Look-ups in named tables: a row name and a column name give one cell, copied from the table.

nidulu
|  | neso | mubako | zak | zoleza |
|---|---|---|---|---|
| pipo | 97 | 57 | 93 | 26 |
| norudog | 140 | 73 | 83 | 78 |
| nat | 139 | 60 | 98 | 69 |
| zumaz | 74 | 203 | 101 | 117 |
| loka | 101 | 133 | 93 | 82 |
| non | 86 | 147 | 84 | 110 |

loka, zak -> 93
loka, zoleza -> 82
zumaz, zak -> 101
non, neso -> 86
norudog, neso -> 140
non, zak -> 84
nat, zoleza -> 69
nat, neso -> 139
pipo, zoleza -> 26
pipo, neso -> 97
pipo, mubako -> 57
loka, mubako -> 133
pipo, zak -> 93
zumaz, zoleza -> 117
zumaz, neso -> 74
norudog, zak -> 83
non, zoleza -> 110
nat, mubako -> 60
norudog, mubako -> 73

Table zad
,delepi,rivo,darofi,tob,bug,mitek,reg
kur,5743,6573,3556,3763,6009,6469,4593
lofusu,7552,2701,7147,7272,3463,5383,3747
rakonu,7531,1933,4089,7239,3811,5996,1380
sunit,6500,6138,3808,4440,5531,8181,1680
geme,5688,6554,3550,3765,6075,6509,4805
sina,6530,6372,3770,3878,5526,8113,1700
meve,7464,8243,2759,5332,4937,8813,5106
dav,7774,4102,5260,7396,4952,7367,2348
gemume,6594,6052,4088,3228,5451,7379,1299
rad,7480,7688,2088,3471,5808,7194,4745
pem,8179,3929,5219,7758,4257,6885,1644
pelutu,6148,5407,3780,4261,7122,5901,4843
lopi,7638,8141,4117,4600,5470,8690,5146
vib,7285,8165,4092,4684,5775,8501,5438

tob of vib is 4684
delepi of dav is 7774
delepi of sina is 6530
reg of pelutu is 4843
mitek of vib is 8501
delepi of kur is 5743
tob of dav is 7396

zop:
         nizi  rogis  vobiku  ved  butapi  sinedo
bak       643    674     671  885     775     833
bem       838    788     924  706     769     654
kivida    477    432     388  659     445     620
dis       790    535     605  173     481     387
fedune    765    348     387  474     502     500
rulesug   706    395     335  340     380     471
nudaf     918    105     235  553     542     484
fomi      867    561     675    6     459     304
zis       852    263     386  549     578     502
diz       414    699     491  534     411     659
rom       618    817     859   41     408     338
tuf       883    120     157  393     403     444
feme      737    581     620  193     465     404

What is the butapi of diz in zop? 411
What is the vobiku of dis in zop? 605
What is the vobiku of tuf in zop? 157
What is the sinedo of fedune in zop? 500
What is the sinedo of zis in zop? 502
What is the nizi of rom in zop? 618
What is the butapi of bem in zop? 769
What is the sinedo of feme in zop? 404
What is the sinedo of dis in zop? 387
What is the rogis of nudaf in zop? 105
What is the vobiku of fomi in zop? 675
What is the vobiku of bak in zop? 671
What is the ved of feme in zop? 193
What is the butapi of nudaf in zop? 542
What is the sinedo of tuf in zop? 444
What is the ved of nudaf in zop? 553
What is the ved of rom in zop? 41
What is the sinedo of nudaf in zop? 484
What is the nizi of feme in zop? 737

Table dus
	sibo	difopez	zosuz	pezifu	fug
kunife	237	122	129	10	-300
kabi	401	-612	88	-51	-196
bepefe	-262	487	-71	75	149
zamanu	-66	129	132	110	581
kepibe	-135	763	165	146	310
poviri	339	-648	104	-19	74
tep	-147	307	33	83	262
rel	157	589	251	105	-75
gef	-140	-412	-157	-6	254
gug	44	572	206	120	139
lub	208	-681	27	-28	283
zuvir	103	295	83	30	-281
zulugub	-55	-386	-108	2	155
netis	370	-101	84	-62	-718

sibo of poviri: 339
fug of kepibe: 310
difopez of kabi: -612
pezifu of gef: -6
difopez of rel: 589
pezifu of poviri: -19
difopez of tep: 307
pezifu of kepibe: 146
pezifu of zuvir: 30
fug of poviri: 74
sibo of kunife: 237
sibo of kepibe: -135
zosuz of kabi: 88
zosuz of gef: -157

Table keter
|  | basov | bul | nadop | soki | dor | gafi | pogovu | zud |
|---|---|---|---|---|---|---|---|---|
| mel | 48.3 | 73.0 | 22.1 | 37.2 | 41.4 | 44.1 | 30.2 | 56.6 |
| boke | 48.5 | 32.6 | 47.9 | 44.9 | 67.3 | 7.3 | 63.2 | 9.4 |
| sud | 48.2 | 73.3 | 29.1 | 28.0 | 46.6 | 38.6 | 41.9 | 31.8 |
| sal | 48.3 | 15.5 | 40.8 | 66.2 | 47.7 | 18.7 | 45.5 | 83.8 |
| lup | 48.3 | 37.7 | 48.3 | 46.1 | 50.4 | 3.9 | 74.9 | 15.3 |
| zaraze | 48.4 | 39.4 | 48.2 | 45.5 | 44.9 | 9.0 | 75.0 | 22.2 |
| rezifi | 48.4 | 51.3 | 38.8 | 37.3 | 28.5 | 69.8 | 13.4 | 68.6 |

What is the gafi of mel in keter? 44.1
What is the nadop of sal in keter? 40.8
What is the dor of rezifi in keter? 28.5
What is the basov of lup in keter? 48.3
What is the bul of rezifi in keter? 51.3
What is the zud of boke in keter? 9.4
What is the basov of zaraze in keter? 48.4

Table libam
,lupu,vose
ruv,67,120
kuzub,205,102
mezozuz,19,76
kep,172,106
fegi,145,54
rubef,152,26
tusa,203,77
gemitum,33,145
nuv,96,19
dasaf,100,106
sikun,113,102

kep, lupu: 172
tusa, lupu: 203
kuzub, vose: 102
mezozuz, lupu: 19
fegi, lupu: 145
nuv, lupu: 96
ruv, vose: 120
sikun, vose: 102
sikun, lupu: 113
rubef, lupu: 152
fegi, vose: 54
mezozuz, vose: 76
rubef, vose: 26
kep, vose: 106
ruv, lupu: 67
gemitum, lupu: 33
kuzub, lupu: 205
gemitum, vose: 145
nuv, vose: 19
dasaf, lupu: 100

namimog =
|  | rubava | zif | kon | turur | nusef | bofuzes | piv | gef |
|---|---|---|---|---|---|---|---|---|
| dar | 167 | 139 | 160 | 185 | 164 | 147 | 208 | 195 |
| beru | 153 | 83 | 156 | 143 | 178 | 191 | 168 | 181 |
| bok | 151 | 47 | 173 | 130 | 186 | 201 | 163 | 163 |
| pogamev | 166 | 170 | 157 | 177 | 181 | 159 | 192 | 184 |
| pidalim | 167 | 36 | 157 | 180 | 178 | 156 | 194 | 185 |
| kagi | 168 | 161 | 162 | 187 | 158 | 142 | 208 | 193 |

gef of dar = 195
zif of dar = 139
nusef of bok = 186
zif of beru = 83
gef of bok = 163
zif of bok = 47
kon of pidalim = 157
kon of pogamev = 157
bofuzes of beru = 191
bofuzes of pogamev = 159
zif of kagi = 161
rubava of beru = 153
gef of pogamev = 184
nusef of pogamev = 181
piv of dar = 208
nusef of beru = 178
nusef of dar = 164
piv of bok = 163

guk =
        zemi  fabunu  dubo  lav  velese
nasani   5.8     4.7   5.2  7.0     6.2
niri     4.8     5.2   3.9  4.8     3.6
tul      8.1     5.8   7.0  5.8     6.7
gitim    8.7     3.5   4.9  3.0     5.3
folid    4.7     5.2   5.3  7.5     6.1
dit      6.4     5.1   4.6  3.1     4.1
nud      5.2     5.6   5.7  8.0     6.7
kavuz    5.2     6.1   5.7  5.4     5.2
leme     7.4     6.0   7.0  1.5     4.8

velese of niri is 3.6
velese of folid is 6.1
velese of nasani is 6.2
zemi of nud is 5.2
dubo of nud is 5.7
fabunu of nasani is 4.7
lav of niri is 4.8
zemi of kavuz is 5.2
fabunu of folid is 5.2
zemi of leme is 7.4
fabunu of tul is 5.8
zemi of folid is 4.7
lav of folid is 7.5
lav of gitim is 3.0
lav of tul is 5.8
fabunu of kavuz is 6.1
dubo of kavuz is 5.7
zemi of tul is 8.1
Row with the largest lav: nud

bekofub:
,fefomu,zigumu,sovis
daz,-1035,253,4650
sazum,-3853,-7364,-373
zer,-1333,5664,7822
meb,-1032,-1423,-3650
buz,-355,1427,2472
tek,-3786,-1730,8279
sug,-416,-1048,-561
kosegik,3599,-3956,-4334
nupuv,-3655,1669,1383
gefig,-3938,2297,1921
gav,-3542,-1388,9398
nak,1344,1052,-1560

What is the zigumu of zer in bekofub? 5664
What is the sovis of kosegik in bekofub? -4334
What is the fefomu of buz in bekofub? -355
What is the fefomu of nak in bekofub? 1344
What is the zigumu of meb in bekofub? -1423
What is the sovis of nupuv in bekofub? 1383
What is the fefomu of sazum in bekofub? -3853
What is the zigumu of buz in bekofub? 1427
What is the zigumu of sazum in bekofub? -7364
What is the sovis of sazum in bekofub? -373
What is the fefomu of sug in bekofub? -416
What is the sovis of nak in bekofub? -1560
What is the fefomu of kosegik in bekofub? 3599

panidib =
,dogeg,muvile,gakupar,dosega
redisat,91,121,91,127
kazol,139,197,163,194
bapali,140,190,169,173
rula,48,143,95,116

dogeg of kazol: 139
dosega of redisat: 127
gakupar of rula: 95
muvile of kazol: 197
dosega of rula: 116
muvile of rula: 143

fimu.tsv
	teb	rodav	vofub	saded	sek	danel	bag
nurer	2851	8212	4132	8069	7097	8432	3689
vuses	2848	4760	3175	6977	2886	1997	6004
mune	1704	3643	4528	8209	4676	8437	5531
foveva	7160	6853	2503	5925	6351	8726	2773

rodav of foveva = 6853
vofub of vuses = 3175
vofub of mune = 4528
sek of nurer = 7097
rodav of vuses = 4760
rodav of nurer = 8212
teb of foveva = 7160
sek of foveva = 6351
danel of foveva = 8726
bag of nurer = 3689
saded of nurer = 8069
teb of vuses = 2848
vofub of foveva = 2503
rodav of mune = 3643
saded of vuses = 6977
sek of mune = 4676
danel of mune = 8437
danel of vuses = 1997
vofub of nurer = 4132
sek of vuses = 2886
Row with the largest rodav: nurer

